Each row below holds a small network's activations on one input, seen along a few directions.
Each table varies a few parts of the input and shows all the possible inputs, shuffled.
A made-up example of a description, with smaller parts first: ring(8) and (point or line(9) or (values(3) and line(4))).
Shared parts are said once, and a part with two or three values counts as separate values.

A family of inputs:
r1: [-1.59 -1.43 -2.76  3.82  4.53 -0.59 -1.94 -7.55  3.34  0.18 -4.81  0.16
  2.77  4.30]
r2: [ 1.62 -0.10  1.80 -0.36 -1.57  0.82  0.35  2.79 -0.15 -0.85  0.14  0.28
 -0.55 -1.40]
r3: [ 0.77 -0.56 -1.32  2.48  1.74  1.67 -1.04 -2.63  2.21 -0.96 -1.24  0.23
  0.35  2.46]
r4: [ 1.90  0.79  4.32 -4.00 -5.39  0.20  1.47  8.07 -3.09 -1.86  2.55  0.28
 -1.58 -6.17]
r5: [-2.29 -0.74 -2.63  2.70  4.80 -1.87 -1.07 -8.29  2.29  3.39 -4.67 -0.89
  2.44  4.10]
r6: [ 0.96  1.27  1.79 -1.27 -1.50 -0.56  0.78  1.93 -1.52  2.10  0.94 -0.87
 -1.30 -1.88]
r7: [-1.29 -0.74 -3.07  1.38  1.68  0.90 -0.95 -2.76  1.30 -2.02  1.32  0.33
  0.36  3.24]
r8: [ 0.83  2.07  3.94 -4.48 -4.72 -0.89  2.12  7.29 -4.29  1.99  3.17 -0.80
 -1.85 -6.28]
r9: [-3.00 -1.90 -3.84  3.59  5.01 -0.45 -1.39 -7.33  3.31 -0.67 -2.98  0.29
  2.44  5.45]
r10: [ 0.91  0.77 -0.97  1.49  1.70  0.02 -0.55 -2.96  0.72  2.49 -0.93 -0.46
 -0.12  1.98]
r11: [ 0.20  0.79  2.37 -4.36 -4.95 -0.11  1.82  8.88 -3.70 -1.96  4.80  0.75
 -1.99 -5.16]
r12: [ 0.99 -0.22  0.37 -0.99 -1.33  0.87  0.39  2.56 -0.43 -1.80  1.72  0.71
 -0.98 -0.64]
What is each input in this table made of?
Answer: values(3) and line(4)
The inputs of r1 and r9 match in every part but the values(3) part. If r2 is changed in the same way as r1 into r9, which row does it become?
Answer: r12
Which other rows does r8 become when the values(3) part takes its other values? List them by row number.
Answer: r4, r11

A family of inputs:
r13: [ 1.28 -0.28 -0.88  1.12 -0.10  1.68 -0.87 -0.31  1.29 -2.23  0.02  0.53
 -0.09  1.19]
r14: [-1.26  0.69 -0.08 -0.51  0.59 -1.47  0.56 -1.25 -0.83  2.55  0.05 -1.13
 -0.14 -0.01]
r15: [-1.71  0.44 -0.39 -0.42  0.91 -1.44  0.92 -1.13 -0.73  2.89 -0.06 -0.73
  0.09  0.42]
r16: [ 0.22 -1.57  0.39  1.50  0.43  0.75 -0.59 -0.03  1.52 -2.92 -1.54  0.97
  1.01  0.49]
r17: [ 1.71  1.91  4.68 -4.79 -5.88 -0.57  2.04  8.73 -4.30  0.54  3.46 -0.32
 -2.50 -6.96]
r18: [ 0.10  0.29  2.26  0.90  0.22 -0.29  0.02 -0.95  0.53  1.80 -2.60 -1.38
  0.22 -1.27]
r19: [ 0.82 -0.20 -2.19  0.20  0.09  1.25 -0.76 -0.46  0.50 -1.91  1.53  0.39
 -0.28  1.70]
r20: [ 0.21 -1.46  0.66  1.80  0.16  1.79 -0.12 -0.15  1.97 -2.45 -1.52  0.56
  0.67  0.83]
r21: [-0.27  0.06  2.12  1.16  0.60 -0.28  0.47 -0.96  0.67  2.33 -2.76 -0.92
  0.52 -0.74]
r22: [-0.03  0.55  0.41  0.21  1.10 -1.05 -0.42 -1.21 -0.39  2.17 -1.41 -0.63
  0.19 -0.79]
r23: [-1.88  0.36 -0.49 -0.81  1.10 -2.28  0.49 -1.07 -1.20  2.33 -0.06 -0.24
  0.37  0.02]
r24: [ 0.00 -0.55 -2.57 -0.26  0.39  0.07 -0.88 -0.36  0.15 -2.34  1.35  1.27
  0.24  1.70]
r25: [ 0.72 -1.22  0.67  1.55 -0.17  1.66 -0.42 -0.12  2.02 -2.88 -1.34  0.30
  0.50  0.62]
r26: [-1.39 -1.05 -1.65 -0.29  0.52 -0.37  0.06 -0.38  0.22 -2.37  1.12  1.52
  0.64  1.61]
r27: [ 0.12  0.84  0.67  0.44  0.44 -0.46 -0.11 -1.15  0.00  2.90 -1.43 -1.01
  0.11 -0.46]
r28: [-0.43  0.84 -1.10 -0.92  1.06 -1.82 -0.31 -1.31 -1.19  2.61  0.26 -0.44
  0.17 -0.16]
r29: [ 0.56 -0.96 -1.06  0.82  0.57  0.92 -0.81 -0.40  1.08 -2.59 -0.21  1.11
  0.45  0.99]
r30: [ 0.08  1.40 -0.78 -0.39  0.59 -0.85 -0.21 -1.32 -0.79  2.84  0.36 -1.10
 -0.56 -0.04]
r31: [-0.52 -0.16  1.98  0.79  0.97 -1.15 -0.11 -0.97  0.20  1.75 -2.70 -0.79
  0.82 -1.39]
r32: [-1.20 -1.04 -1.71  0.17  0.32  0.37  0.42 -0.37  0.75 -2.05  1.04  0.94
  0.27  2.35]
r33: [ 0.81 -0.63 -0.71  1.30  0.34  1.65 -0.59 -0.55  1.45 -1.79 -0.19  0.67
  0.20  1.49]
r34: [ 2.23  0.66  3.44 -4.08 -5.93  1.61  1.75  9.27 -3.15 -3.37  4.74  1.15
 -2.30 -5.35]
r35: [ 0.66  0.96  0.70  0.49  0.43 -0.19 -0.26 -1.31 -0.12  2.48 -1.21 -1.29
 -0.30 -0.70]
r36: [-0.71 -0.59 -1.40  0.05 -0.05  0.34  0.01 -0.44  0.56 -2.27  1.24  0.65
 -0.02  1.92]
r37: [ 0.27 -0.40 -2.46  0.23  0.51  1.09 -0.40 -0.43  0.62 -1.55  1.60  0.86
 -0.04  2.28]
r38: [-0.39  1.10 -0.53 -0.28  0.80 -0.97  0.12 -1.36 -0.84  3.54  0.27 -0.95
 -0.23  0.26]
What is each input in this table made of?
Answer: values(2) and (point or (values(3) and line(4)))
The inputs of r32 and r15 match in every part but the values(2) part. If r20 is changed in the same way as r32 into r15, which row does it become?
Answer: r21
Which other rows does r31 become when the line(4) part takes its other values? List them by row number.
Answer: r22, r23, r28
Which other rows does r25 become when the values(3) part takes its other values? List them by row number.
Answer: r16, r20
